Each row below holds a small network's activations on one input, seen along a few directions.
In each table, some parts of the input vary, and every possible input appears once, in random order.
Descriptions start from the smaller parts, as in this example, which fits no table here: one of 4 places along a line, together with either a single point or one of 9 places around a ring or (one of 2 separate values, together with one of 5 places around a ring).
Shared parts are said once, and a part with two or three values counts as separate values.
(in the rows, 128 means zero)

Other details of the inputs vary at random and push rows far along two fixed directions, the same in every table; ignore that.
These rows show it; all are for the same input, with only those details redrawn:
[143 108 105  90 109 186  56 184  76 107 108]
[ 71 106 145  56 101 158 141  94 112 131 136]
[ 93 108 131  69 103 163 115 123 106 123 124]
[167 100  73 169  99 114  69 148 154 113  49]
[132 104  99 122 101 138  90 135 129 118  84]
[141  96  85 172  96  81 109  93 190 122  47]
[102  98 109 133  94  93 136  71 178 130  81]
[139 108 105  98 110 172  66 173  90 111 102]

Rows:
row 1: [ 39 129 176 132 129 156 167  86  90 118 178]
row 2: [100 106 151 166 151  89 183  77 196 148 107]
row 3: [130  93 136  91 129 117 172 158 114 115 144]
row 4: [ 82 138 135 154 157 113 171  62 141 163 130]
row 5: [123 177 131 106 137 149  84 163  77 143 123]
row 6: [120 147 168  78 141 160  69 185  95 139 127]
row 7: [126 156 145 106 151 138 176 160  94 143 164]
row 8: [132 115 117 101 151 156 157 146 114 157 198]
row 9: [113 102 170  52 117 133 180  83 113 120 171]
row 10: [ 68 134 171 106 119 124 160  58 189 158 124]
row 11: [189 162 121 171 136 112 135 116 140 136 111]
row 12: [159  81  94 156 137 123 102 168 113 109  91]
row 13: [ 85 175 137 122 145  62 192  61 169 143 127]
row 14: [140 131  95 138 118  97  82 125 150 162 118]
row 15: [119 101 145 105  89 113 170  69 145 133 114]
row 16: [105 156 165 152  86 148 154  96 112 113 142]
row 17: [ 89 108 170 116 165 157 132 114 127 150 145]
row 18: [ 82 135 164 163 113  84 222  95 154 113 160]
row 19: [103 110 124 106 142 154 149 117 114 166 183]
row 20: [164  74  81 186 138 108  79 153 132 114  69]
row 21: [127 156 115 204 102  87  82 143 136  98  81]
row 22: [107 169 118 131 121 147 123 106 125 150 113]
row 23: [171 136  98 100 152 140 101 142 121 127 173]
row 24: [136 148 171  53 173 176 117 164 101 109 177]
row 25: [208 116 112 188 168 139  96 212 148 118  99]
row 26: [194 177  95 139 167 144  89 177  96 106 122]
row 27: [114 102 112 135 108  68 120  99 163 123  73]
row 28: [ 83 144 136  51 139 114 155  97 129 154 197]
row 29: [131 148 159 170 103 102 161  89 139 100 146]
row 30: [125 141 110 181 151 102 159 106 146 151 109]
row 31: [ 77 172 163 110 121 115 144 132  99  90 163]
row 32: [193 162  93 203 135 120  77 183 120  60 103]
row 33: [133 156 165  62 162 162  81 205  87 115 153]
row 34: [153 170 143 101 126 195 110 153  57 142 145]
row 35: [135 113 160 136 152  98 177 137 173 137 134]
row 36: [ 87 136 148 149 129 161 138 154  74 104 157]
row 37: [225 128 127 185 139 107  81 163 167 118  89]
row 38: [116 114 117 111 124  60 145 106 163 109  99]
row 39: [138 130 168 140 117 119 143  91 173 149 109]
row 40: [127 133 122 213 124  94 170 128 153 100 122]
row 41: [111  83 125 131 131  85 208  91 167 124 123]
row 42: [122 136 105  82 112 196  73 156  90 158 164]
row 43: [ 93 160 144 132  96 187  95 154  77 102 143]
row 44: [140 101  94 138  99 122  93 127 148 115  74]
row 45: [141 136 140  70 108 191 108 140  77 167 187]
row 46: [150 109 115  96 140 103 138 116 138  90 127]
row 47: [113 103 106 140 143 136 119 106 133 171 156]
row 48: [171 123 122 121 122 121 126 105 142 154 166]
row 49: [161 152 113 152 164 156 147 173  99 132 140]
row 50: [186 108  78 184 130  78 129 157 168 154 121]
The inputs of row 8 and row 49 match in every part but one. If row 42 is changed in the same way as row 8 into row 49, which row does it become? -> row 22
The inputs of row 15 and row 34 match in every part but one. If row 12 is changed in the same way as row 15 into row 34, which row does it become? -> row 30
Describe the family of inputs behind these rows. -> one of 5 separate values, together with either one of 4 places along a line or one of 6 places around a ring
A walk changes only the place on the line of 4. It starts at row 17 and steps to row 2. List the rest of the walk in order. -> row 25, row 35
Change only the place on the ring of 6 in row 38. List by row number the other rows that result. -> row 9, row 15, row 27, row 44, row 46
Change only the place on the ring of 6 in row 6. List by row number the other rows that result. -> row 10, row 24, row 33, row 37, row 39

Rows:
row 51: [222 107  77 211 146 100 131 178 158 125  92]
row 52: [ 36 108 158  70 112 166 146 116  91 124 139]
row 53: [141 146 149 133 141 148  84 203  91  93 105]
row 54: [ 83  71 139  80 110 146 135 112 122 113 149]
row 55: [150 143 117 157 161  68 141  93 206 152  95]
row 56: [ 98  95 146 143 136  84 212  81 162 108 165]
row 57: [ 98 125 131 104 107 168  88 122 109 161 156]
row 58: [163 164 110 125 108 186  54 183  56 104 113]
row 59: [145 108 135 172 129  51 152 100 206  98  97]
row 60: [170 138  82 126 139  98  91 123 136 145  95]
row 61: [154 173 147 119 140 169  67 188  91 136 162]
row 62: [112 122 135 130 108 185  90 127  84 125 116]
row 63: [ 63 143 147  66 109 136 151 114  99 106 131]
row 64: [164  98  75 157 141 129  65 147 146 163  80]
row 65: [ 97 162 161 143 137 157 179 111  86 126 174]
row 66: [116 168 175 115 128 172 127 130 101 112 140]
row 67: [140 120 174  74 141 144 164 130 128 140 156]
row 68: [ 87 105 135  88 101  78 178  65 166 107 137]
row 69: [115 111 131  78 108  96 186  62 166 142 126]
row 70: [ 97 166 135  77 106 148 118 109 111 152 171]
row 71: [154 124  96 242 133  65 137 155 159 104  69]
row 72: [169 168 117 149 152 182  84 215  63 135 187]
row 73: [117 133 121 150 169  82 197  72 173 163 151]
row 74: [180  72  81 164 111 112  95 139 163 140  66]
Describe the family of inputs behind these rows. -> one of 4 places along a line, together with one of 6 places around a ring
Change only the place on the ring of 6 in row 64. List by row number the other rows that result. -> row 52, row 54, row 57, row 62, row 74
Change only the place on the line of 4 in row 63. List by row number the other rows that result. -> row 52, row 53, row 71

Rows:
row 75: [190 112  97 206 123  96 115 138 163 116 110]
row 76: [127 121 129  87 120 143 101 154 116 123 119]
row 77: [132 117 123 144 154 114 127 137 140 136 143]
row 78: [165 112  73 219 101  38 119  97 226 113  30]
row 79: [ 66 133 163  77 108 140 155  73 105 126 153]
row 80: [115 135 125 112 120 170 104 139 107 126 129]
row 81: [ 68 112 139 124 101 109 191  52 145 150 137]
row 82: [164 107 111 105 140 169  69 186  77 132 139]
row 83: [ 81 114 140 149 134  32 218  24 234 147 127]
row 84: [152 106 125 188 137  79 149 122 179 109  77]
row 85: [159 133 116 109 130 178  57 179  80 139 127]
row 86: [121 148 126 139 123 109 128 144 119 109 124]
row 87: [176 136  85 207 124  21 164  75 226 131  56]
row 88: [109 143 150  92 139 120 139 137 130 131 153]
row 89: [168 139 128 143 113 117 115 152 131 111 128]
row 90: [136 104 120  97 138 174  87 172  90 125 142]
row 91: [160 135 122  98 130 166  51 178  80 129 125]
row 92: [ 62 138 190  97 136 143 196  75 132 143 156]
row 93: [187 143  94 148 147 151 103 184  99 138 120]
row 94: [125 102 137 177 142  91 169 100 170 125 103]
row 95: [ 77 164 164  88 133 153 142 121  84 120 175]
row 96: [123 104 120 120 120 151 118 138  89 117 138]
row 97: [ 73 137 157  90 132 129 178 107 109 117 177]
row 98: [165 104  99 131 127 136  78 173 130 113  96]
row 99: [ 98 142 174  65 124 195 160 141  69 143 214]
row 100: [168 119 103 135 115 103  82 151 137 130  89]
row 101: [140 107 120 104 125 121 114 128 131 133 126]
row 102: [104 107 126 103 128 155 137 129 113 119 145]
row 103: [144 144 108 160 135 152  98 190  85 125 133]
row 104: [ 72 128 164  47 105 157 154 112  78 120 165]
row 105: [ 92 146 171 115 112 105 185  52 165 133 164]
row 106: [125 130 131  99 126 150  89 137 119 126 119]
row 107: [150 154 114 144 139 123 139 112 141 143 121]
row 108: [108 130 145  82 152 141 187  98 114 142 179]
row 109: [ 99 160 159  69 142 139 172  87 116 139 167]
row 110: [ 84 142 171  24 149 165 198 105  88 135 206]
row 111: [152 133 103 146 119 141  71 158 123 106  89]
row 112: [184 146 113 175 120 145  84 163 125 122 122]
row 113: [131 118 102 147 116 143 113 146 128 131 108]
row 114: [122 110 113 139 120 123 127 118 154 150 110]
row 115: [ 81 134 191  65 135 150 173 126  99 121 156]
row 116: [120 133 131 120 146 163 117 172  70 114 168]
row 117: [ 78 117 132 152 109  68 186  12 226 160  99]
row 118: [ 90 146 191  64 146 185 136 145  70 117 166]
row 119: [140 155 111 172 132 135  98 155 110 120 120]
row 120: [208 123  98 180 124 121  83 185 134  99 111]
row 121: [130  98  99 180 103  57 154  69 188 117  78]
row 122: [110 134 135 129 144 126 145 130 134 155 153]
row 123: [ 76 136 143 168 131  47 203  13 231 167 121]
row 124: [155 129  98 163 110 145  75 151 106 119  93]
row 125: [201 146  89 188 151 117  34 202 130 114  83]
row 126: [121 122 149 149 139 136 152 138 123 137 122]
row 127: [188 112  82 172 124 126  65 173 128 148  86]
row 128: [136 113 110 112 122 149 107 160 115 103 118]
The inputs of row 113 and row 80 match in every part but one. If row 103 is changed in the same way as row 113 into row 80, which row does it become? -> row 119
Describe the family of inputs behind these rows. -> one of 6 places around a ring, together with either one of 4 places along a line or one of 5 separate values
List by row number the other rows that have the place on the ring of 6 in common with row 118. -> row 79, row 91, row 95, row 105, row 106, row 109, row 111, row 125
Change only the place on the ring of 6 in row 87. List by row number the other rows that result. -> row 93, row 107, row 108, row 109, row 110
Change only the place on the line of 4 in row 81. List by row number the other rows that result. -> row 113, row 114, row 127
Change only the place on the ring of 6 in row 123. List by row number the other rows that result. -> row 77, row 83, row 88, row 122, row 125
